These are the activations of a small neural network, seen along a few directions. Each row is one input.
Each table varies a few parts of the input and shows all the possible inputs, shuffled.
A made-up example of a description, with smaller parts first: one of 8 places around a ring, together with either a single point or one of 11 places around a ring or (one of 3 separate values, together with one of 4 places along a line).
Shared parts are said once, and a part with two or three values counts as separate values.
In the rows, 128 means zero.

Rows:
row 1: [154 108 130  72  34  81 128 135 121  96 117 126]
row 2: [179 119 121  98  67 104  90 100 164  99  53 160]
row 3: [108 207 145 142 118 114 178 101 102 182 200 138]
row 4: [200  76 138 108  64  76 125 138  98  99 108 150]
row 5: [164  97 123 104  55  91 105 101 157  88  78 153]
row 6: [111 207 125 209 135 112 145  81 154 144 139 151]
row 7: [117 210 140 188 137 120 144  96 125 140 164 166]
row 8: [171 102 119  89  59  97 110 114 127  72  95 157]
row 9: [136 194 143 217 134  96 158 131  96 165 158 151]
row 10: [110 110  77  45 188  97 132 180 134 180 186 146]
row 11: [152  83  80 118 209  80 112 191 126 160 167 160]
row 12: [127 103 169 156 154 226 118  84 133  89  74  62]
row 13: [129 117  76 107 213 106  71 146 196 165 119 171]
row 14: [121  80 178 175 131 198 147 150  69 107  95  61]
row 15: [125 101  77  99 211 109  96 155 185 154 141 178]
row 16: [105 115  69  82 180  87 115 189 150 158 178 136]
row 17: [ 97  98 170 161 133 220 132 108 126  91  73  68]
row 18: [ 86  99 182 129 108 212 149 138  92 108 124  44]
row 19: [110 106  67 107 196  91  86 167 159 142 154 162]
row 20: [101 222 135 172 112 110 165 122 117 161 178 135]
row 21: [ 93  89 182  99 115 219 165 123  75 124 136  46]
row 22: [127 217 128 207 147 116 126  69 162 151 126 147]
row 23: [104  95 176 145 135 225 131 117  98  81 101  73]
row 24: [147 116 122  45  36  85 145 136 105 115 106 131]
Question: The inputs of row 21 and row 18 match in every part but one. If row 24 is changed in the same way as row 21 into row 18, which row does it become?
Answer: row 1
Question: What do these inputs look like to the network?
Answer: one of 4 separate values, together with one of 6 places along a line
Question: Change only the choice among 4 separate values in row 12. List by row number the other rows that result.
Answer: row 2, row 13, row 22
Question: Change only the choice among 4 separate values in row 8. List by row number the other rows that result.
Answer: row 7, row 19, row 23

Rows:
row 25: [116 121  78  99 170  91  84 155 184 148 145 153]
row 26: [147 132 147 118  65 131 162 124 128 112 128 136]
row 27: [154 147  99 110 121  84 122 103 133 133 130 154]
row 28: [127  65 172 106  98 179 130 152  75 103  99  61]
row 29: [119  89 176 158 136 213 126 110 109  96  60  95]
row 30: [119 114  55  86 155  89 109 178 158 134 153 150]
row 31: [139 117  84 138 192  96  80 165 174 137 132 172]
row 32: [151 134  99  98 104  62 127 144 103 141 127 148]
row 33: [ 94 163  93 162 220 115 122 166 147 193 203 144]
row 34: [ 71 136 183 189 157 225 156 106  84 133 142  51]
row 35: [109  87 176 121 113 207 130 107 128 113  80  72]
row 36: [139 167 109 107 120  88 108 102 148 144 119 151]
row 37: [125  68 162 132 109 199 128 104 110  90 103  63]
row 38: [ 93 197 173 196 132 147 172  92 104 130 174 113]
row 39: [115  94  67  79 164  70 122 193 130 149 136 166]
row 40: [154 141 164 176  96 133 118 102 134  96 113 150]
row 41: [134 130 146 130  86 131 154  88 120 101 121 150]
row 42: [125 115  72  87 181  91  98 155 156 135 150 162]
row 43: [160 140  95 102 100  85 149 135 146 150 126 149]
row 44: [137 126 151 113  69 107 140 134  85 103 129 135]
row 45: [137 154 168 125  83 131 121  98 140 111 125 134]
row 46: [109 204 119 182 167 103 156 104 121 173 174 128]
row 47: [174 157 122 147 139  91 103 119 147 140 110 166]
row 48: [125  76 161 110  96 204 153 136 109 105  93  67]
Question: What do these inputs look like to the network?
Answer: one of 4 places along a line, together with either a single point or one of 5 places along a line
Question: The inputs of row 41 and row 27 match in every part but the place on the line of 4. If row 45 is changed in the same way as row 41 into row 27, which row does it become?
Answer: row 36
Question: List by row number the other rows that have the place on the line of 4 in common with row 42.
Answer: row 25, row 30, row 31, row 33, row 39
Question: Change only the place on the line of 5 in row 29. List by row number the other rows that result.
Answer: row 28, row 35, row 37, row 48

Rows:
row 49: [136 126 185 166  87 151 186 124  48 140 133  70]
row 50: [110  79 100 108 171 112 145 212  81 164 165  94]
row 51: [137 115 170 199 143 157  98 110 134  92 108 142]
row 52: [ 74 192 148 164 143 161 145  87 139 132 182 125]
row 53: [137  96 173  96  67 200 143  82 112  93  61  63]
row 54: [128 215  81 121 142  65 132  93 174 189 166 171]
row 55: [133  96 115  50  73 123 106 136 146  66  99 152]
row 56: [172 139  90 106  85  29 149 155  97 166 150 156]
row 57: [ 96 204 177 180 138 195 169  63 126 159 146  79]
row 58: [110  47  89  33 153 160 101 170 146 112  92  86]
row 59: [ 93 202 109 138 149 118 134 117 161 139 185 171]
row 60: [116 119 160 152  83 122 159 153  63 111 167 108]
row 61: [171 103  79  30  68  68 109 112 160 116  77 156]
row 62: [140 124 120 122  97  80 151 176  87 116 172 160]
row 63: [ 62 161  86 122 228 151 131 147 155 184 182 108]
row 64: [159 124 188 212 141 189 128  85 123 122  75 101]
row 65: [187 136 100 155 144  56  88 116 165 149  89 193]
row 66: [155 124 128 171 153 111  90 138 156  98 111 192]
row 67: [117  82 154  76  68 169 116 107 130  63  96 104]
row 68: [127  74 107 158 226 143  81 178 155 148 103 127]
Question: What do these inputs look like to the network?
Answer: one of 4 separate values, together with either a single point or one of 4 places along a line
Question: Change only the choice among 4 separate values in row 68. List by row number the other rows that result.
Answer: row 50, row 58, row 63
Question: Change only the place on the line of 4 in row 60. List by row number the other rows that result.
Answer: row 49, row 56, row 62
